Each row below holds a small network's activations on one record, seen along a few directions.
Here are examples, each followed by its value of one field, M.
The word missing means that the record has no M.
Other fields move the rows too, some of them a lot.
(in the rows, 500 means zero)
Strong random noise was added to every row along 7 fixed directions; ignore it. To show where, here is one row again and again, with new noise each time:
[464 430 531 658 539 511 608 520 417 431 735 540 523 464 260 352 635 478
 545 386 255 467 439]
[575 476 707 509 290 395 416 485 384 198 599 498 500 645 377 869 527 641
 490 294 432 458 528]
[499 410 563 636 465 566 578 511 542 439 663 530 495 582 418 302 633 543
 557 402 319 536 553]
[407 444 626 602 751 690 739 356 262 419 644 599 593 309 513 516 720 518
 392 475 392 537 365]
[564 519 567 543 376 412 428 613 655 445 547 465 531 588 439 432 601 615
 549 444 372 479 422]
[420 479 415 704 493 458 553 562 583 474 689 530 482 606 546 242 503 528
 575 503 383 685 610]
[500 493 901 363 643 593 495 311 443 307 294 654 772 399 912 951 801 739
 190 607 605 495 372]
[434 387 465 731 317 482 560 474 572 428 646 490 420 730 582 341 461 687
 608 478 437 765 663]
[685 584 804 339 449 614 332 579 693 216 489 590 529 773 807 637 631 470
 419 302 539 476 873]

[717 608 674 318 406 461 317 681 763 477 342 432 582 526 546 531 708 592
 484 414 449 276 347]
m3
[604 628 510 386 427 399 340 660 730 549 405 440 534 554 565 466 512 498
 508 538 504 429 460]
m6
[658 646 722 316 461 463 306 619 590 208 512 575 568 668 580 761 562 402
 426 285 491 337 711]
m5
[499 374 533 567 214 340 464 446 495 504 455 415 502 570 347 644 478 753
 549 541 445 504 338]
m6
[376 522 506 612 640 278 340 596 583 325 669 767 660 646 721 478 460 317
 388 564 450 617 907]
m7
[435 435 451 603 455 466 543 484 453 491 594 486 472 543 477 446 454 520
 539 495 461 583 566]
m2
[546 597 579 381 425 517 428 407 343 305 422 470 397 620 735 951 290 552
 443 457 780 634 638]
m1
[525 339 682 511 386 469 488 391 437 438 410 538 583 472 374 686 680 701
 435 486 427 383 368]
m4
[484 495 453 503 431 261 379 583 475 530 509 478 571 424 245 594 471 485
 513 511 422 357 378]
missing
[594 532 452 528 323 403 409 648 612 436 585 401 421 647 386 422 445 503
 633 344 420 457 571]
m9
[358 591 146 690 481 234 479 627 434 532 714 420 395 520 378 380 186 398
 648 529 484 688 558]
m2
[536 712 299 529 615 430 490 712 447 564 617 418 422 384 316 374 414 336
 581 424 470 447 351]
m4
[421 575 493 441 574 283 341 585 807 639 269 561 747 438 834 442 571 605
 370 852 557 530 353]
m1
[723 558 582 420 387 702 518 617 552 475 572 355 313 588 221 367 573 449
 654 191 410 345 434]
m5
[542 510 434 503 398 479 560 522 419 663 437 297 436 343 235 530 522 670
 585 495 493 417  77]
missing
[513 486 506 583 490 491 525 553 517 532 575 493 496 477 343 375 596 529
 544 460 373 474 381]
m8
[489 514 381 636 424 408 532 594 551 541 590 417 458 507 430 338 494 598
 605 479 403 565 376]
m3
[514 572 441 545 535 517 573 556 451 526 565 392 454 427 464 447 500 533
 549 454 481 534 331]
m9
[470 769 336 507 738 683 641 543 473 559 517 416 371 392 863 394 445 510
 498 553 711 789 425]
m8
[625 529 724 430 612 793 639 471 405 391 577 479 484 419 445 512 763 492
 470 278 406 381 394]
m7

Here are new rows. What is M for each?
[335 637 257 574 749 240 518 596 414 656 561 512 638 170 374 433 466 390
 453 721 413 473 159]
m6
[517 284 521 581 368 506 526 484 625 608 532 474 522 518 195 208 644 551
 607 466 254 363 451]
m2
[537 366 648 527 461 433 450 482 464 459 480 597 616 464 280 564 679 538
 442 456 347 288 430]
m4
[550 347 814 460 336 558 425 341 624 351 288 582 604 706 939 752 663 839
 363 552 618 616 648]
m3
[561 709 505 334 492 315 336 606 494 502 337 388 557 377 553 837 455 576
 429 552 654 421 242]
missing
[555 438 658 471 503 503 449 574 839 627 365 567 718 446 503 235 870 629
 448 601 292 327 299]
m8
[460 387 522 521 370 273 329 509 606 484 437 623 604 632 471 564 426 489
 461 603 476 450 674]
m1
[441 588 527 432 737 419 432 521 322 380 587 645 609 387 531 716 468 237
 357 474 533 419 672]
missing
[502 576 338 605 430 489 545 545 408 457 602 403 318 569 493 496 327 536
 608 411 579 673 542]
m4
[352 409 494 657 535 388 563 400 378 475 562 593 584 415 456 565 555 624
 434 598 426 597 401]
m8
